[[108 127 136 131 127 146 138 129 123 134 129 136]
 [118 135 120 139 117 125 130 119 130 119 139 140]
 [121 137 127 129 135 118 143 123 137 148 131 127]
 [121 139 123 123 138 135 126 128 131 111 137 104]
 [155 118 115 113 125 138 125 130 128 129 110 135]
 [114 116 121 123 112 130 122 137 141 141 156 133]
 [122 149 121 125 123 134 115 131 112 143 140 130]
 [121 125 139 122 122 146 136 137 128 118 130 138]
 [122 120 125 139 105 129 130 129 146 134 113 114]
 [137 137 137 109 121 116 129 138 134 119 128 133]
 [122 129 133 136 135 150 121 138 141 131 116 126]] ⇒ 118

[[113 122 133 122 131 134 131 124 133 123 111 142]
 [141 126 122 144 129 111 146 131 147 137 133 134]
 [122 122 127 131 130 124 130 124 141 131 116 142]
 [139 128 124 140 128 115 141 131 141 133 133 131]
 [139 133 123 131 125 126 127 134 120 128 142 115]
 [118 120 128 130 131 124 139 125 146 131 110 148]
 [109 125 132 113 130 144 119 121 120 119 113 134]
 [133 136 127 122 125 136 111 131 107 124 141 110]
 [136 137 127 123 125 135 112 131 107 125 144 108]] ⇒ 141

[[114 134 126 121 117 132 126 115 138 136]
 [145 117 133 135 145 124 120 148 114 123]
 [127 114 143 123 150 125 104 150 113 142]
 [124 143 113 130 104 132 149 103 145 117]
 [123 120 137 122 138 127 110 138 120 139]
 [104 141 123 118 107 133 138 104 146 137]
 [123 127 130 125 128 129 124 127 128 133]] ⇒ 145

[[125 112 133 140 136 112 120 123 111]
 [126 131 118 128 128 130 125 123 127]
 [125 123 119 133 127 132 119 134 124]
 [133 102 127 132 137 130 137 130 149]
 [134 131 123 128 124 125 127 120 126]
 [125 122 125 142 127 136 118 130 129]
 [120 138 142 117 140 116 137 134 124]
 [127 118 118 104 124 139 135 126 118]
 [128 134 140 126 121 147 116 108 123]
 [127 138 132 120 128 124 108 131 143]
 [130 142 114 126 121 130 136 131 126]
 [121 136 123 139 129 133 140 125 130]] ⇒ 126

[[115 133 132 128 132 136 121 129 139]
 [124 120 123 113 124 120 120 128 131]
 [130 131 133 140 121 122 121 115 122]
 [136 132 128 132 135 129 143 127 134]
 [123 127 105 123 141 121 123 118 122]
 [139 131 138 119 128 129 113 127 122]
 [139 132 123 129 131 133 135 129 126]
 [129 128 139 127 132 133 117 124 129]
 [126 137 137 127 128 125 125 135 127]
 [128 115 137 133 138 116 133 134 137]
 [120 133 130 135 122 141 124 129 134]
 [131 126 118 133 129 118 128 137 126]] ⇒ 124

[[134 132 132 125 123 131 135 138 139 132 132 136 134 135]
 [110 123 123 131 129 114 118 123 126 143 142 135 138 125]
 [140 122 124 114 111 120 106 107 125 128 144 145 117 107]
 [111 119 136 120 104 114 118 133 138 109  99 106 114 141]
 [112 109 141 137 134 154 135 130 135 103 107 122 119 152]] ⇒ 110

[[129 131 139 128 131 147 130 130 128 126 140 130 127 131 127 127]
 [128 128 122 129 128 125 126 126 129 123 123 127 123 127 129 129]
 [127 126 151 127 126 148 125 126 127 127 152 126 127 126 128 128]
 [128 130 149 127 130 151 130 130 128 130 149 129 130 130 127 127]
 [129 129 115 129 129 122 130 130 129 128 115 130 128 130 130 130]
 [128 128 155 126 128 157 128 128 126 124 156 128 125 129 126 126]] ⇒ 128

[[128 130 126 130 128 129 130 127 129]
 [128 127 128 128 128 128 128 128 127]
 [129 128 128 130 127 129 128 127 129]
 [129 124 128 129 127 129 128 128 123]
 [129 129 130 127 128 130 129 129 127]
 [118 152 134 146 140 102 123 131 137]
 [122 127 127 133 132 131 125 135 126]
 [128 130 126 130 128 129 130 127 129]
 [127 127 130 125 129 127 129 129 127]] ⇒ 128
---
157  110  106  155 Out: 110
115  143  136  124  153  117 Out: 143
149  136  108  143  150 Out: 136
128  138  153  154  123  140  119 Out: 138
128  129  142  130  155  135 Out: 129
150  132  127  115  132 Out: 132
150  115  123  136  141  137 Out: 115
109  132  126  143  156 Out: 132
111  106  108  137 Out: 106
116  109  142  106  148 Out: 109
---
Q:
123,140,154,102,122
105,129,138,123,154
136,102,106,140,152
A: 105

Q:
131,131,106,142
125,129,118,138
117,123,130,124
A: 125

Q:
120,121,154,126,141,128
129,146,115,124,151,111
122,101,147,133,142,107
A: 129

Q:
137,154,145,135,154
130,133,107,146,139
118,132,115,147,99
A: 130

Q:
104,121,116,137,108,121,143
128,116,124,129,120,133,132
120,112,129,128,129,137,138
A: 128

Q:
120,134,109,108,130,118
150,121,119,131,142,137
133,143,133,133,105,125
A: 150
---
((126, 132, 127, 127, 128, 129), (138, 142, 129, 121, 142, 152)) 126
((137, 107, 134, 108, 119), (113, 153, 129, 152, 128), (132, 127, 115, 129, 146)) 108
(129, 128, 129, 115, 101, 119) 115
((127, 123, 148, 154), (131, 107, 131, 117)) 117
(149, 121, 142, 131, 124, 109, 128) 121
(100, 134, 109, 140, 124) 109
(152, 148, 119, 129, 134, 125, 142) 125
((134, 113, 156, 115, 133, 142, 134), (138, 116, 155, 127, 133, 150, 130), (138, 112, 127, 142, 118, 156, 122)) 113
---
[134 146 114 151 141 125 109] → 134, 109

[137 101 112 130] → 137, 130

[151 107 103 151 153] → 151, 153

[137 133 106 135] → 137, 135

[111 151 132 148] → 111, 148

[[127 128 128 129 128 129]
 [101 114 130 142 128 114]] → 127, 114

[144 142 126 111 123 151] → 144, 151

[105 114 129 149 125 106 135] → 105, 135
---
[125 105 126 152 120] => 152
[151 134 135 116 136 140 133] => 140
[126 113 129 123 149 129] => 149
[137 102 140 118] => 140
[116 138 129 119 150] => 119
[150 107 112 110 142] => 110
---
156  103  132  150  113  130 yields 130, 156

 98  136  119  102  127  120 yields 120, 98

111  125  127  117  133  128  141
129  125  128  130  132  128  134
135  139  128  133  113  128  101
yields 141, 135

128  128  129  128  128
129  128  129  128  128
127  129  128  112  100
yields 128, 127

120  133  137  121
109  137  147  112
130  109  121  155
yields 121, 130

151  127  120  129  114  129
137  136  126  129  110  129
yields 129, 137

124  131  138  151  129 yields 129, 124

118  153  147  131  138 yields 138, 118

136  114  113  143
139  101   99  152
yields 143, 139

150  137  142  114  127 yields 127, 150
---
124,141,128,122,125,158 | 125
116,136,138,156,115,109,111 | 109
116,154,150,105,134,138 | 134
128,127,105,128 | 105
153,154,136,144,129,139,110 | 139
157,120,148,110,132,124,134 | 124
136,144,107,107,150 | 107
116,152,122,154,137,151 | 137
138,115,148,115,155,137 | 155
---
[[148 133 153 136 113]
 [121 131 151 134 127]
 [121 129 150 118 139]] ==> 136

[[123 150 134 140 116 113 134]
 [126 138 134 143 121 123 121]
 [145 138 141 121 121 126 149]] ==> 113

[[109 145 116 149]
 [119 109 149 141]
 [111 145 115 148]] ==> 116

[[134 114 124 138 120]
 [147 132 142 144 150]
 [106 140 116 132 112]] ==> 138

[[112 127 131 133 138 120 119]
 [ 99 132 134 123 123 126 147]
 [155 114 135 103 122 144 140]] ==> 120

[[116 131 124 120 133 113]
 [119 132 135 110 135 132]
 [106 136 131 110 145 109]] ==> 133

[[113 125 114 122 113 120]
 [111 125 119 120 115 124]
 [105 125 130 116 116 133]] ==> 113

[[142 126 121 116 136 129 110]
 [122 147 136 149 135 134 111]
 [129 126 125 124 128 126 124]] ==> 129

[[123 129 133 127 137]
 [112 136 121 126 132]
 [117 100 107 121 142]] ==> 127

[[139 116 139 115]
 [145 110 146 111]
 [100 155 101 155]] ==> 139
---
131  138  137   99 gives 138, 137

126  138  128  105  132
109  128  130  123  133
130  133  137  123  129
gives 138, 137

153  152  101  150  104
115  111  146  111  145
gives 153, 152

130  124  122  124  119  150  131 gives 150, 131

153  134  129  104  126 gives 153, 134

150  104  149  105
131  125  131  126
gives 150, 149

104  152  101  151  144 gives 152, 151
